A small network was trained on made-up records. Each row is its average activation on records with the value named, seen along a few directions.
Values that are neighbours, or in one group, have similar rows; names and order tell nothing.

Other fields vary at random and push rows far along two fixed directions, the same in every table; ignore that.

Values of Z:
z1: [-10.1  25.9 -25.9 -15.1  49.6  16.3 -17.1  17.4 -61.2  -4.8 -14.0  17.0
  67.8 -13.3  -9.2  20.8  30.7  -0.2 -53.2  -9.0  23.3]
z5: [-10.5  42.2  -2.9 -12.1 -27.1 -45.0 -79.4  45.5 -34.3  15.0  12.3  42.1
 -24.5  -1.1  37.5 -47.9  -7.4  73.2  38.7  34.2  57.6]
z10: [  3.5   0.7 -12.1  -5.2  26.7  21.0  -8.6  17.2 -21.4  -9.7   3.3  23.5
  23.4  -6.7  10.7   3.5  17.3 -13.8 -16.6  -8.5   6.1]
z7: [ -4.3   3.0  14.5   9.3 -36.0 -20.7 -19.6   6.1  15.2  -5.4  18.5  -1.8
 -33.2   8.9  13.7 -32.3  -8.6  21.2  32.7   9.7  19.0]
z8: [  0.1  16.4 -23.1 -15.6  35.3   6.0 -25.5  22.6 -38.4   7.4 -17.6  15.8
  35.6  -7.7  -0.5   2.8  18.2  17.3 -38.0  -1.3  15.3]
z6: [ -3.1  -2.8  13.6   7.7 -20.7 -18.8   8.6 -11.0  23.1  14.4  -5.4 -16.1
 -27.7   7.3  -2.8  -4.6 -18.7  13.0  17.7   8.1  -9.8]
z9: [ 13.6 -30.5 -15.6  -0.7  47.3  43.9  35.5  -7.6  -7.3 -14.8  -1.0   6.2
  47.9 -14.7 -16.3  42.2  14.8 -57.7 -29.4 -18.8 -31.7]
z4: [ -4.1  15.5   1.5  -3.4 -16.4 -13.8  -8.0  -1.6   3.8  10.5  -6.5  -5.1
 -19.4   7.9   2.1 -14.0  -4.1  28.9   1.4   7.0   9.9]
z3: [  0.9  -7.1  11.0   7.1 -19.2  -4.4   3.9  -3.5  17.7  -8.8  12.5   2.1
 -22.9   9.9   8.1 -15.8  -4.7  -2.2  15.7  -1.6  -6.0]
z12: [  2.2 -19.0   1.8   5.9  14.3  18.9  27.6 -10.8  -4.9 -20.1   7.7  -4.6
  23.1 -12.9 -11.1  24.6   7.0 -48.8  -7.6 -14.1 -15.4]
z11: [ 10.7 -24.2  21.3  10.1 -26.2   1.8  42.2 -37.0  59.8  13.4 -12.0 -38.2
 -42.8  16.9 -12.4   9.5 -23.7 -12.2  21.2  -2.5 -44.3]
z2: [  1.3 -20.1  16.0  12.0 -27.6  -5.2  40.4 -37.3  47.8   3.0   2.1 -41.0
 -27.2   5.5 -19.9  11.3 -20.9 -18.9  17.5  -3.2 -24.0]
A value of Z combines one of 3 hidden first parts with one of 4 second parts; all combinations occur once.
z5 and z3 share the first part; z5 and z9 share the second. Which value has the first part of z9 and the second part of z3?
> z10
z1 and z2 share the first part; z1 and z8 share the second. Which value has the first part of z8 and the second part of z2?
> z11

Values of P:
p1: [ -3.5  17.2   6.9  -1.6 -31.9 -37.8 -58.6  31.0  -0.5  13.4  11.4  18.3
 -28.5 -11.4  42.3 -35.7 -22.8  49.7  68.8  46.8  41.5]
p3: [ 13.5   6.1 -11.7 -11.8  11.2   2.3 -16.7  18.6   1.0  22.4 -25.2  11.7
 -15.9   2.6  14.3 -13.8   0.4  38.5 -10.0  14.1  -5.6]
p5: [ 25.0 -43.3   8.4   1.6  -8.0  24.9  41.5 -16.6  30.1 -24.9  15.5  10.5
 -21.3  -4.7  -1.4   8.0  -5.6 -56.8  15.3 -13.2 -48.7]
p2: [ -2.1  10.5 -10.4  -7.1  29.6   2.6  14.7  -6.0 -22.9  20.2 -21.1   5.5
  23.0  -2.5 -12.8  39.2  -0.1  -1.0 -21.5  -1.1 -22.6]
p7: [ -2.2  -3.4  11.9  12.5 -21.6  -3.4 -10.6   2.1  34.9  13.6   2.6 -16.5
 -34.0  28.9  -9.8 -36.6  -3.3  34.1  -4.6 -10.6  12.9]
p4: [ -7.8  -3.0  -6.4   4.0  22.8  26.8  20.0 -10.1 -12.1 -33.8  16.4   8.2
  36.3   9.7   3.2  12.0  26.9 -45.3 -31.6 -31.1  -6.6]
p8: [-11.9  24.3 -13.8  -5.1  32.3   4.9 -34.7  31.5 -82.7 -17.9   6.0  17.1
  62.3 -30.0  -8.3  20.8  31.1  -9.4 -22.1  -3.3  44.2]
p6: [-10.9  -8.4  15.2   7.5 -34.4 -20.3  44.3 -50.6  52.1   6.9  -5.6 -54.8
 -21.9   7.3 -27.4   6.0 -26.6  -9.8   5.7  -1.6 -15.0]
The values of P form a 2 by 4 grid.
Name the neighbours of p5, in listed order.
> p1, p4
Name the neighbours of p3, in listed order.
> p2, p7
